Each row below holds a small network's activations on one record, seen along a few directions.
After each row come some of the record's fields: Zugan, Boro, Vem, Pusod, Bok, Mivad, Mege.
A field that a record lacks is written none.
The largest differences between rows may come from other fields.
(in the rows, 500 means zero)
Strong random noise was added to every row along 5 fixed directions; ignore it. To show where, here is one row again and again, with new noise each time:
[381 552 530 104 481 629 584 352 594 403 469 478 693 623 618 366 127 412]
[482 574 500 418 477 546 644 631 620 580 338 316 481 664 718 443 291 621]
[542 534 525 396 446 415 553 536 545 519 523 392 522 614 656 453 391 434]
[538 355 548 548 784 567 426 454 378 428 608 642 419 552 292 440 538 390]
[509 543 458 616 672 331 451 421 219 510 303 485 391 611 399 443 578 658]
[484 515 589 280 428 419 514 440 542 478 617 439 678 616 670 401 350 277]
[506 473 597 604 572 510 573 714 573 643 455 348 490 672 686 435 470 501]

[419 611 483 555 522 341 473 417 358 516 385 465 571 540 515 439 501 543]	Zugan is d2, Boro is l1, Vem is none, Pusod is none, Bok is c2, Mivad is z2, Mege is k3
[638 600 265 265 338 521 642 403 575 320 406 465 253 453 463 623 255 663]	Zugan is d2, Boro is l1, Vem is none, Pusod is none, Bok is c2, Mivad is z2, Mege is k3
[374 500 615 528 293 397 551 467 427 639 245 326 712 583 780 441 576 597]	Zugan is none, Boro is none, Vem is b4, Pusod is h1, Bok is none, Mivad is none, Mege is none
[523 488 439 442 545 583 526 519 610 524 572 519 440 497 458 518 409 432]	Zugan is d2, Boro is l3, Vem is none, Pusod is none, Bok is c3, Mivad is z1, Mege is k4
[505 425 473 531 549 595 470 525 524 415 550 676 401 373 344 505 545 638]	Zugan is none, Boro is none, Vem is b1, Pusod is h2, Bok is none, Mivad is none, Mege is none
[442 426 545 441 441 726 597 510 651 524 356 474 555 485 582 504 410 535]	Zugan is none, Boro is none, Vem is b3, Pusod is h1, Bok is none, Mivad is none, Mege is none
[629 546 374 525 574 505 533 495 489 482 441 386 288 546 441 549 408 578]	Zugan is d3, Boro is l1, Vem is none, Pusod is none, Bok is c1, Mivad is z1, Mege is k1
[567 498 373 465 647 716 615 462 626 459 352 419 256 533 325 616 305 624]	Zugan is d2, Boro is l1, Vem is none, Pusod is none, Bok is c1, Mivad is z1, Mege is k1
[599 488 355 483 696 778 551 710 764 423 691 641 257 423 309 577 356 535]	Zugan is d1, Boro is l2, Vem is none, Pusod is none, Bok is c3, Mivad is z1, Mege is k6
[647 474 382 491 345 614 660 554 632 514 317 337 267 470 532 644 449 673]	Zugan is none, Boro is none, Vem is b2, Pusod is h1, Bok is none, Mivad is none, Mege is none
[611 579 319 423 371 425 546 525 476 411 522 546 274 442 517 583 454 736]	Zugan is d2, Boro is l2, Vem is none, Pusod is none, Bok is c1, Mivad is z2, Mege is k2
[566 516 455 424 291 487 549 400 601 481 411 428 462 405 497 617 514 482]	Zugan is none, Boro is none, Vem is b5, Pusod is h1, Bok is none, Mivad is none, Mege is none
[377 715 374 630 598 280 354 444 287 540 282 542 500 490 412 435 583 802]	Zugan is d1, Boro is l3, Vem is none, Pusod is none, Bok is c1, Mivad is z1, Mege is k2
[606 340 565 794 514 524 547 827 559 636 544 431 323 485 621 538 674 571]	Zugan is none, Boro is none, Vem is b2, Pusod is h2, Bok is none, Mivad is none, Mege is none
[619 472 246 277 659 839 597 589 647 272 595 695 109 411 321 553 185 732]	Zugan is d1, Boro is l2, Vem is none, Pusod is none, Bok is c3, Mivad is z1, Mege is k6
[562 345 563 426 383 577 468 441 618 434 693 609 537 370 470 573 570 263]	Zugan is none, Boro is none, Vem is b1, Pusod is h1, Bok is none, Mivad is none, Mege is none
[541 834 258 560 473 460 618 766 719 606 290 312 295 536 569 582 328 864]	Zugan is d1, Boro is l2, Vem is none, Pusod is none, Bok is c3, Mivad is z1, Mege is k6
[365 644 490 391 315 363 453 303 363 499 276 514 706 438 534 455 510 642]	Zugan is none, Boro is none, Vem is b3, Pusod is h1, Bok is none, Mivad is none, Mege is none
[563 364 421 377 736 799 552 551 522 331 649 649 251 495 327 456 331 524]	Zugan is none, Boro is l1, Vem is none, Pusod is none, Bok is c2, Mivad is z1, Mege is k5
[574 701 333 385 405 493 619 405 586 466 340 382 379 522 476 578 315 651]	Zugan is d2, Boro is l1, Vem is none, Pusod is none, Bok is c3, Mivad is z2, Mege is k6
[512 403 535 309 397 599 519 373 523 387 532 558 590 463 542 486 431 393]	Zugan is none, Boro is none, Vem is b4, Pusod is h2, Bok is none, Mivad is none, Mege is none
[638 496 377 428 413 600 613 683 707 441 668 518 276 429 554 601 419 627]	Zugan is d1, Boro is l2, Vem is none, Pusod is none, Bok is c1, Mivad is z2, Mege is k2
[525 748 256 429 486 649 605 608 800 494 374 465 328 450 397 626 278 779]	Zugan is d2, Boro is l2, Vem is none, Pusod is none, Bok is c1, Mivad is z1, Mege is k2
[622 739 216 310 403 404 462 366 591 333 504 584 348 324 288 649 363 633]	Zugan is d1, Boro is l3, Vem is none, Pusod is none, Bok is c1, Mivad is z1, Mege is k2
[308 410 654 444 529 736 555 512 535 556 372 504 721 545 601 393 390 488]	Zugan is none, Boro is none, Vem is b4, Pusod is h1, Bok is none, Mivad is none, Mege is none
[564 571 542 336 325 454 604 525 739 572 600 246 660 577 726 533 319 259]	Zugan is d3, Boro is l1, Vem is none, Pusod is none, Bok is c1, Mivad is z1, Mege is k1
[531 472 467 557 497 636 521 584 609 505 487 555 377 383 358 574 517 599]	Zugan is none, Boro is none, Vem is b5, Pusod is h1, Bok is none, Mivad is none, Mege is none
[495 442 579 629 593 589 487 575 497 538 528 492 486 520 511 506 554 510]	Zugan is d1, Boro is l3, Vem is none, Pusod is none, Bok is c2, Mivad is z2, Mege is k6
[430 416 595 362 366 418 415 377 379 413 605 631 704 431 571 424 553 399]	Zugan is none, Boro is none, Vem is b4, Pusod is h2, Bok is none, Mivad is none, Mege is none
[511 413 577 460 388 430 497 540 507 496 625 481 567 488 616 455 530 419]	Zugan is none, Boro is none, Vem is b2, Pusod is h2, Bok is none, Mivad is none, Mege is none
[519 468 512 663 683 419 412 418 281 542 439 462 445 594 355 502 593 472]	Zugan is d2, Boro is l1, Vem is none, Pusod is none, Bok is c1, Mivad is z1, Mege is k1
[304 324 660 577 675 617 405 405 310 495 432 681 677 491 401 368 609 544]	Zugan is none, Boro is none, Vem is b4, Pusod is h1, Bok is none, Mivad is none, Mege is none
[628 531 423 334 270 314 427 250 461 348 604 550 494 341 405 589 579 331]	Zugan is none, Boro is none, Vem is b5, Pusod is h2, Bok is none, Mivad is none, Mege is none
[397 411 535 415 536 621 459 414 392 414 458 664 583 439 439 419 466 574]	Zugan is none, Boro is none, Vem is b4, Pusod is h2, Bok is none, Mivad is none, Mege is none
[661 328 439 503 498 842 597 690 848 442 673 626 209 285 338 654 472 559]	Zugan is none, Boro is none, Vem is b5, Pusod is h1, Bok is none, Mivad is none, Mege is none
[478 412 535 483 530 502 455 270 335 450 384 527 547 490 368 507 579 422]	Zugan is none, Boro is none, Vem is b2, Pusod is h1, Bok is none, Mivad is none, Mege is none
[312 434 580 633 696 663 456 510 388 527 291 643 546 480 393 398 561 733]	Zugan is none, Boro is none, Vem is b1, Pusod is h2, Bok is none, Mivad is none, Mege is none

Which values does each new row have?
[540 795 253 314 357 346 533 239 376 399 256 434 385 457 413 524 365 773]	Zugan is none, Boro is l1, Vem is none, Pusod is none, Bok is c3, Mivad is z2, Mege is k6
[497 482 461 383 704 715 490 365 497 411 502 508 478 559 324 466 295 412]	Zugan is d3, Boro is l1, Vem is none, Pusod is none, Bok is c1, Mivad is z1, Mege is k1
[370 437 551 538 636 598 392 363 341 431 440 712 579 403 287 432 577 524]	Zugan is none, Boro is none, Vem is b1, Pusod is h2, Bok is none, Mivad is none, Mege is none
[503 414 528 798 615 485 524 730 427 634 395 424 360 567 541 477 645 697]	Zugan is none, Boro is none, Vem is b2, Pusod is h2, Bok is none, Mivad is none, Mege is none
[463 566 390 461 456 510 571 359 321 482 101 385 426 551 487 486 461 791]	Zugan is none, Boro is none, Vem is b2, Pusod is h2, Bok is none, Mivad is none, Mege is none
[474 433 427 530 627 632 546 509 431 447 343 564 344 471 389 470 455 782]	Zugan is none, Boro is none, Vem is b2, Pusod is h2, Bok is none, Mivad is none, Mege is none
[391 460 466 325 561 681 493 239 374 363 319 648 563 422 317 455 390 628]	Zugan is none, Boro is none, Vem is b4, Pusod is h1, Bok is none, Mivad is none, Mege is none
[681 480 490 313 147 239 498 436 533 409 765 473 518 385 665 557 531 300]	Zugan is none, Boro is none, Vem is b2, Pusod is h2, Bok is none, Mivad is none, Mege is none
[463 492 422  83 293 709 612 355 655 319 499 592 559 385 538 510 176 537]	Zugan is none, Boro is none, Vem is b4, Pusod is h1, Bok is none, Mivad is none, Mege is none
[554 637 378 566 297 245 503 380 346 516 201 388 389 433 508 593 657 728]	Zugan is none, Boro is none, Vem is b5, Pusod is h2, Bok is none, Mivad is none, Mege is none
[546 539 377 406 656 691 547 603 671 414 620 583 353 468 351 567 338 497]	Zugan is d1, Boro is l2, Vem is none, Pusod is none, Bok is c3, Mivad is z1, Mege is k6
[494 325 515 545 625 647 420 434 373 401 561 742 449 370 269 499 600 530]	Zugan is none, Boro is none, Vem is b4, Pusod is h1, Bok is none, Mivad is none, Mege is none
[374 589 598 630 615 434 489 451 383 668 265 278 697 685 579 423 507 462]	Zugan is d3, Boro is l1, Vem is none, Pusod is none, Bok is c1, Mivad is z1, Mege is k1
[417 426 634 695 711 675 544 739 563 660 434 402 502 607 598 473 517 589]	Zugan is d1, Boro is l3, Vem is none, Pusod is none, Bok is c2, Mivad is z1, Mege is k6
[656 483 546 398 164 431 558 513 790 539 672 363 546 411 661 638 531 188]	Zugan is none, Boro is none, Vem is b5, Pusod is h1, Bok is none, Mivad is none, Mege is none
[647 499 371 869 767 523 508 563 434 543 368 504 117 491 183 632 687 719]	Zugan is d2, Boro is l1, Vem is none, Pusod is none, Bok is c3, Mivad is z2, Mege is k6
[709 486 325 405 279 468 573 534 556 357 523 545 220 332 498 631 469 704]	Zugan is none, Boro is none, Vem is b4, Pusod is h2, Bok is none, Mivad is none, Mege is none
[558 556 431 631 501 561 551 842 750 619 542 419 370 494 645 533 449 653]	Zugan is d1, Boro is l3, Vem is none, Pusod is none, Bok is c1, Mivad is z1, Mege is k2
